Each row below holds a small network's activations on one record, seen along a few directions.
Records have a field called Rese. Each example row is followed by its value.
Other fields move the rows too, some of them a lot.
Strong random noise was added to every row along 2 fixed directions; ignore it. To show where, here is one row again and again, with new noise each time:
[  33 -237   -2 -244   52 -112  -77  121 -380   84  -70 -342 -283  333
  131 -488   67 -182   62  342  168  242   18   83]
[ 320  123   47   68  100  -41 -213 -200  -39 -152  -48 -330  -19  124
  -73 -285  227  158   30  115  -79  315 -268 -172]
[  30  -17   16   80  -85   20  -84 -137  175  -57  -12   56   97    6
  -64    6   82   55  -81   93 -142  109 -312  -73]
[ -19 -271   -9 -254   24 -105  -54  142 -363  106  -66 -287 -276  324
  140 -454   40 -210   47  348  169  210   23  107]

[ 220  235  237 -123  166 -242 -117   40 -393  -63 -127 -505 -262  213
  113 -521 -121 -189  403  177  110  432  308   45]  s4
[-557   24  240   51 -176   31  200   86  465   49 -122  650   86 -311
  197  327 -248 -307   42  233   41  -13   -4  209]  s19
[ -95  -95   79    5 -155  -38  -46  -29   50   57  191  186   41   28
 -137  224   36    8    9 -114  -28  -44   40   -1]  s16
[-305 -323  -47  -33 -139  259  268   81  245   78  211  505  202 -135
   71  375 -163  -30 -219 -274 -174 -408 -102   71]  s3
[ 138  106  299 -238  163  -35  -72  152 -134   38 -347 -103 -270   97
  158 -300 -131 -347  439  135  320  414  370   73]  s5
[ -26 -259   -1 -148 -182 -115  198   89   55   90 -116  302   47  -24
  -20  190 -213 -203  -63   -5  -51   15   36  127]  s7
[  80  445   12  166   59    3 -271 -174  173 -287 -162   67   58 -207
 -175  103  181  255  147 -140 -165  148  -54 -173]  s4
[ -35  275   55  265   55  -18   -1 -170  437  -15 -161  233  358 -343
 -106  376   31   80   79 -137 -156  -60 -120  -23]  s15
[ 524  161   30   -4  180  -77 -107  -14 -265 -143  -27 -446  -96  301
   32 -408   97  179  181   12   61  358  112   78]  s9
[ -20  120  211 -124   86 -178  -52  188  -10   16 -202  230 -133    9
   75   16 -256 -243  238  129  127  347  272   47]  s11
[ -44  -95  161 -105  161  -57  -18  338 -322  122   15 -220 -218  189
  215 -233   -8 -154   67  119   45   48  293  107]  s12
[ -58 -320  -28 -325   84  -66  104  505 -688  234   29 -569 -386  542
  252 -540  -17 -240   89  207  309   60  403  247]  s1
[-204 -196  225 -174  -29  -85  -15  188 -305  171   50 -180 -251  332
   94 -244 -102 -230  187  229   59   15  214  190]  s8
[ -93   80   -2  -37 -105 -131  120  119  -41   25   -1  119   -2  -34
   30   33 -282 -105   51   65  -48  126  102   97]  s19
[ -32 -264 -113  -95  114  -73   94   73 -212  172   18  -77 -131  207
  106 -163  114   23 -149  -55   90 -172  131  -38]  s16
[ 434  -96 -114 -329  310  -87  -80  -17 -502   52   24 -562 -161  407
  213 -436  166   88  105   56  254    5  213  138]  s14
[-423 -528 -183  -58 -141  -50  192  261 -164  319   24  154  -74  184
  -39   72 -165 -166 -334   23   72 -485   91  163]  s8
[ 379  364  172   51  232  -15 -206 -289   35 -398 -133 -286  -38 -107
 -167 -127  376  168  167   71   -3  298   32 -274]  s18
[-236 -236  -48   59 -354  194  188  160  128  124  230  210  205   34
  -65  370  -42   56 -318 -180 -242 -406 -160   68]  s8
[-261 -436 -350  -62 -275  127  115   69  -39  129  350  132  -11   39
  -58  168   24  -14 -340  -71 -176 -380 -153  118]  s3
[ 249  300  259  134   79   96 -144 -270  136 -273   -5 -241   70  -15
 -154 -225  235  278   60  -28  -33  237 -236 -150]  s20
[ 395  198 -223  -32  216  -33 -301 -204 -295 -105    6 -604 -106  104
   -8 -316  304  155  151    2  -27  121   -1 -133]  s13
[-186  175   62  169    0  -17  -76 -189  444   17  -10  340  274 -133
  102  220   20   31   -3   11  -48  -42 -150   59]  s14
[ 184   49  -33  -37  150 -115 -207   61 -296 -148   49 -328 -205  216
  -53 -300  185   68  134   77  274  199  111  -43]  s9
[   2 -217 -123 -141 -100  -10  104   84   47   50   80  214    3   60
   21  102 -132  -85   22   90   72  -69   41  231]  s9
[ 101  555  325  251  190 -135 -228 -136  306 -196 -265   57   62 -104
   71  -51   38   41  252   72  -27  465  -47 -190]  s11
[-256 -204 -170   83 -188  118   59  -69  345   85  142  488   90  -79
   -6  524    3  -21  -83  -89  -97 -299 -113  -19]  s10
[-256    9 -155 -294  -23  -42   34  245 -361   92 -116  -86 -309  154
  130 -264  -18  -86   30  139  163   15  183  237]  s19
[ -19  112   58  246  -41  128  120 -266  390   36  -33  209  176 -233
  -51  338   38   37  -62 -109  -69 -171 -133 -120]  s10
[  90  282  239  208   11   38 -131 -231  517 -185 -107  398  227 -450
 -124  320  120   72  122   13  -78  186  -93 -240]  s7
[-425 -265 -169 -157 -157  -77   57  200 -272  199  179   58 -138   60
  150  -98 -141 -251 -185  155  253 -245   28  212]  s17
[ 453  323   48   54  371 -166 -323 -125 -215 -273  -73 -505 -219   67
   -7 -366  326  174  279  103  144  437   94 -281]  s18
[-312 -397 -300   30 -277  164  138  240  -11   65  201  206   96  127
  -44  216  -86  103 -482 -209  -72 -614 -167   -9]  s12
[ -46 -102   38   -4  -42 -123   93   24 -159  192  -96 -128   53  -39
  -64   43   24 -143   26   59  128  -72   19   66]  s17
[ -36   90  -68  247   60   -8   53 -201  254  -51  -17   58  135 -198
    1  223  130  155 -211 -136 -103 -125 -179 -208]  s6
[ 170  -19   33  150  -61  240  -36  -11  127 -147   65  -60  177 -145
 -111   11  129  185 -220 -178  -43 -104 -226 -263]  s2
[-186 -153  160 -281  187 -200  -60  337 -418  178  -62 -148 -392  221
  178 -286  -30 -334  296  266  311  199  479  180]  s12
[  93 -374 -231   27 -138    6  152 -101  -34  113   36  -89  136  100
 -181  183   89  144 -317  -88 -208 -260 -199 -126]  s7
[ 616  593  106  271  388  -63 -368 -323   -6 -255 -321 -592  -33   51
 -105 -280  336  275  206 -136   30  429    1 -446]  s5
[ 153   86  115 -115  235  -82   52  -33 -173  -96    7 -198 -180 -101
  118 -268  -18  -45  163  137  148  215  112  -61]  s6
[  99  152   46  330  -86   77   75 -384  559 -145  -59  256  349 -480
 -136  453   82  182 -174 -119 -291 -103 -221 -229]  s18
[-204  -12  238 -278   69   51  101  114 -233  -53 -158  -77 -236  205
  167 -330  110 -227  126  279  173   72  155  145]  s20
[  85   77   38  100  110   64 -155  127  -44  -53 -184  -26  -19  -38
  149 -169   83  -38   19   46   85  132   90 -193]  s2
[-165  129  -58  255 -442  175   96 -141  397  -14  183  376  415 -344
 -248  630  -78  139 -263 -250 -391 -281 -323  -46]  s4
[-276   84  305   65  -81   -5  122  113  344  120 -365  676  117 -362
  114  264 -298 -374  157  106  122  269   94  110]  s2
[-100 -233 -124    8   50   92   25  194 -115   16   98  -29  -76  104
  152 -126   80   -7 -126 -110   -2 -233   41  -91]  s3
[ -22 -166  -43 -119   24   35  150  173  -85   26  -20   -3  -79  169
   75 -188 -168  -18   30  -30  152    1  113  196]  s1
[-273  -10 -169  151 -276  178   80 -153  441  -22  220  369  355 -354
 -191  407  -96  128 -315 -205 -212 -417 -302    8]  s15
[-528 -282 -110  -14 -347  227  306  132  231  221   90  563  122 -296
  184  276 -214 -285 -132  109   56 -307  -41  210]  s20
[-226 -496 -360 -216 -118  168   73   89 -143  218  159   49   15  199
  171  185  -24  -72 -216 -119    6 -570   19   44]  s13
[ 236  285   -7  274   49    1 -259 -227  116 -317  151  -60  140  -56
 -309  145  266  426  -91 -236  -53   33 -289 -291]  s11
[-205 -434  -59 -230 -114  -12  227  122 -272  226  -77 -123 -137  146
  -34  -94 -134 -279 -148   94  240 -237  185   35]  s5
[ 239  -55 -144 -161    8   35  -41  -57 -499  -59  185 -643 -229  181
  -56 -464  168  141 -135   26  129  -21  -26  -78]  s6
[-270 -171 -208  252 -267  115  171  -82  351   83   50  377  312 -122
 -260  483  -25  210 -499 -271 -191 -484 -320  -71]  s15
[ 551  394  -39  231  133   51 -247 -467  -69 -314  168 -576  133 -164
 -225 -251  357  449  -71 -161  -63   90 -383 -365]  s17
[ 259  274 -185  253   -1  138 -127 -309  184 -125  129 -122   93  -46
  -84  178  212  290  -19 -123 -273  -24 -255 -198]  s10
[ -29  239 -102   41   79  -26 -202  -92  -13   -1  -33 -116    9  -80
   53  -80   48  -50   95   15   40   27   20  -12]  s13
[ 309  174  -17  -10   74  -33  -53  -82 -242   27  177 -335  -41   67
   -2 -178  155  109   41  -62 -124  122   76 -159]  s16
[  -5  -37 -288   45  -91   88  -40 -168  171   45  184  123  172 -109
  -20  230  128   94 -139  -38 -170 -247 -177   34]  s14
[-771 -385 -107  -38 -333   39  204  348  236  192  110  781   56  -64
   21  489 -297 -300 -161   41  168 -399   47  291]  s1

Which value of Rese does each new row have?
[  38 -166  -89 -446  217 -280   56  355 -709  201  -86 -512 -342  410
  194 -662 -160 -257  233  251  355  180  453  309]  s15
[ -14   21   75 -105  133 -146 -125  160 -108   13  -86   58 -183   22
  100 -114   76 -134  208  177  207  193  189 -109]  s7
[-216   30   78  155 -166  -40  237  -75  386   94  -54  533  353 -303
 -101  388 -213  -38  -93 -178  -65 -269 -222   81]  s17
[ 50  80 -47  72  55 131  76 -82 217 -54  -2 122 138   2  89 182 -98 144
  38 -80 -35  46 -39  72]  s1
[  87  -85 -119  156   40  -39   13 -266   71   48  -32   -6  197 -122
   31  168  151  116 -135   -9  -76 -189 -202 -125]  s17
[-375 -294 -100  -57 -120  -61   63  153  -81   52  219  237 -103   28
   10  143  -36 -105 -183   30  174 -230   -7   52]  s6
[-138  232   99  272 -103  -32 -167 -209  362 -137   15   84  190 -105
  -91  119  -15  105  -53  -42 -193   26 -172  -79]  s4
[ -23  332  230   99   55   56  -42 -204  431  -39 -253  309  300 -345
   -6  174 -102  -54  217 -104  -62   26 -102  101]  s13
[ 132  -95  -61  105   -5   44 -125 -227   80  -68  173 -167   35  198
 -173    7  144  227 -135  -65 -319 -150 -309 -107]  s8
[-353 -460 -292 -122 -269   64   19   38  123  148  199  375   88   -7
  -94  412  -46 -108 -174  -56  -21 -429  -97  111]  s13
[ 769  285 -196  532  149  110 -200 -656  189 -292  123 -549  321   72
 -467  163  466  787 -244 -442 -459  -92 -588 -526]  s10
[ 346  328 -125  175   96  -41 -218 -183 -132 -220  129 -463  -40   65
 -100 -290  213  279  -25  -69   22  188 -133 -134]  s9
[ 175  134   14  -86  149 -134  -39  -54   56   68  -37    6   75   46
   30   13    7   38  182   12   74    7  103   79]  s14
[ 281  302   55   38  184   -6 -181 -253  196  -64  -82  -74  179 -215
  -85   93   99  119  248 -154  -42   89  -31 -129]  s13
[-514 -382  -79  -83 -318  120  240  339  169  261  184  387  195   29
   40  357 -225 -182 -246  -55 -130 -486   -8  265]  s15
[ 286  626  287  460 -126   75 -109 -342  603 -263 -102  488  520 -580
 -317  496  -78  198   60 -217 -329  364 -358 -258]  s2
[-101  206   44   58  -77  -32   69   75   23   50   -4   40   17 -170
   89  113 -127 -139   75  127  -90  112   82   14]  s19
[-158 -150 -130   72 -118   79   55   90  147   81  -63  159   59 -103
 -125   43  -29  166 -190 -282  -85 -176 -112   50]  s3
[ 192  109  151    4  293  -40   19    3 -112  -62 -106 -209  -78  -11
   55 -311   55   63  147 -136   19  188   70  -82]  s3
[ 217   34  114 -141  126 -249   -1  113 -438   71 -172 -475 -216  136
   37 -369  -93 -201  293   94  148  282  337   94]  s4
